These are the activations of a small neural network, seen along a few directions. Each row is one input.
In each table, some parts of the input vary, and every possible input appears once, in random order.
Descriptions start from the smaller parts, as in this example, which fits no table here: line(6) and (point or line(9) or (values(2) and ring(8))).
Shared parts are said once, and a part with two or three values counts as separate values.
In the rows, zero is written as 128.

Other details of the inputs vary at random and push rows far along two fixed directions, the same in every table; ignore that.

Table:
row 1: [105 178  71 118  89 117 130  76 125 162 147 141  61 161 179 127]
row 2: [141  93 182 150 157 150 130 148 144 100 115 113 191 117  81 139]
row 3: [122  43 140 159 150 129 105 129 155 165 163 128 119 128 103 179]
row 4: [142  79 171 160 173 139 122 143 161 118 140 130 148 130  73 150]
row 5: [105  92 107 135 151 105 130 116 140 171 173 159  74 181 107 191]
row 6: [153 155 162 121 127 166 135 141 119  96  73 102 205 111 115  94]
row 7: [131 164  84 118 108 115 124  89 136 135 146 143  93 152 135 137]
row 8: [132  68 115 139 147  97 100 131 164 167 173 140  73 156 107 204]
row 9: [109  51 129 116 157 111 114 178 146 139 178 149 114 117 108 149]
row 10: [128 224  59  96  78 118 134 100 106 140 129 133  92 171 181 135]
row 11: [118 155 136  95 121 139 139 170  97  81 109 119 168  98 167  73]
row 12: [131 223  63  95  85 110 124  85 117 140 121 139  87 166 176 118]
row 13: [153 169 141 132  96 150 137 110 117  77  74 100 186  93 145  67]
row 14: [134 115  89 127 109 115 115 121 150 165 154 128  96 148 137 166]
row 15: [143  76 183 151 174 130 117 134 165 114 125 130 171 119  70 140]
row 16: [126 140 123 147 122 138 125 114 122 131 124 117 111 136 155 122]
row 17: [160 165 122 121 102 153 129 126 109 111  94 104 191 111 135  98]
row 18: [157 178 141 139 102 154 134 130 108  79  72  93 179 105 155  71]
row 19: [110  61 144 124 172 111 118 174 144 119 176 147  99 116 110 142]
row 20: [116 164  91 123 125 123 143 102 121 153 136 145  79 175 143 131]
row 21: [102 133 112  97 126 118 130 147 122 109 151 142 114 112 144  93]
row 22: [128  84 169 144 162 106 128 162 137 105 127 131 145  75  84 132]
row 23: [143  91 177 150 156 146 131 125 158  99 118 126 186 107  76 119]
row 24: [123  55 163 147 154 127 113 134 138 158 149 132 108 139  92 172]
row 25: [120 151 114 120 121 110 147 154 114 123 133 133 117 104 139 134]
row 26: [119 187  62  95  95 123 139 104 141 179 150 141  87 178 157 152]
row 27: [117  61 157 113 165 123 115 184 133 112 150 134 138 103 109 131]
row 28: [122 211  83  91  93 139 146 102  92 147  94 126 118 163 169 103]
row 29: [126  50 186 163 157 135 125 116 144 130 144 130 138 112  79 136]
row 30: [115  72 109 134 152 113 124 119 149 185 169 152  94 164  96 183]
row 31: [116 188 101 109 110 125 140  92 109 136 102 137 115 159 151 100]
row 32: [123 183  96 112  92 143 125 105 102 147 104 114 113 142 185 115]
row 33: [136  85 156 143 144 127 136 176 131 116 125 124 169  68  92 131]
row 34: [119 149 126 126 119 118 145 141 121 103 119 133 134  81 122 102]
row 35: [116 202  87 117  78 139 138 103  97 137 108 119 108 153 199 113]
row 36: [ 94 102 108  98 149  90 114 150 141 140 181 157  68 139 137 138]
row 37: [123 107  98 133 133  85 104 104 162 159 167 146  58 162 127 179]
row 38: [112 107 105 135 150  92 131 150 147 152 177 158  52 122 113 175]
row 39: [134 154 163 134 106 159 146 128  91 106  86 104 175 116 149  89]
row 40: [138 171 145 124 114 159 155 101 100  91  71 117 195 109 134  56]
row 41: [137 141 102 135 134 115 115 114 139 138 154 137  89 157 122 158]
row 42: [122  50 151 151 143 130 117 132 144 167 158 131 119 135  94 167]
row 43: [141 141 174 143 124 156 125 115 108  87  66  91 199  90 145  72]
row 44: [165 157 153 123 119 158 124 137 104  85  72  95 206 101 123  94]
row 45: [139  99 166 136 149 128 134 176 121 105 112 122 166  68  99 126]
row 46: [152  76 180 160 145 138 120 151 139  91 112  99 185 101 101 138]
row 47: [138 162 158 140 111 161 144 123  96 106  85 108 158 117 149  76]
row 48: [105 182  88 108  94 109 131  84 117 170 138 144  55 174 174 128]
Each input here is: line(6) and (values(2) or ring(6)).
The inputs of row 6 and row 23 match in every part but the line(6) part. If row 24 is changed in the same way as row 6 into row 23, which row does it become?
> row 29
Change only the ring(6) part in row 3. List by row number the other rows that result.
> row 14, row 17, row 26, row 30, row 42
Change only the line(6) part in row 16. List by row number the other rows that result.
> row 1, row 3, row 32, row 35, row 43

Table:
row 49: [114  95  98 138 153  90 105  89 177 178 196 159  49 194  97 209]
row 50: [148  25 219 197 172 151 111 119 147 116 109 111 179 104  63 146]
row 51: [159  94 186 175 155 146 121 111 142 106 103 121 169 108  73 133]
row 52: [ 89 186  88  91 100 120 143 136  98 126 127 145  81 119 196  73]
row 53: [121  59  95 141 158  72 106 139 180 167 208 145  54 140  86 227]
row 54: [156 158 157 133  91 160 131 153  87  77  69  82 208  70 161  70]
row 55: [ 93 151  86  92 133  79 132 136 131 131 176 156  50 126 145 120]
row 56: [106 145  88 101 113 123 138 126 111 176 145 149  78 161 151 141]
row 57: [143 100 160 140 158 143 129 136 142 110 125 110 176 119  79 129]
row 58: [143 199 130 109  85 168 145 150  83  89  59 107 195 102 191  63]
row 59: [116 149  97 115 105 132 132 108 122 159 147 137  93 169 158 137]
row 60: [148  34 218 158 193 145 132 175 147  84 109 116 234  69  43 123]
row 61: [128 148  80 106 121 101 124 140 142 150 160 149  74 154 138 160]
row 62: [128 250  91  95  54 161 141  73  82 124  60 104 151 156 210  61]
What do these inputs look like to the network?
> values(2) and (point or line(6))
The inputs of row 57 and row 59 match in every part but the values(2) part. If row 49 is changed in the same way as row 57 into row 59, which row does it become?
> row 62
Change only the values(2) part in row 61. List by row number the other rows that result.
> row 58
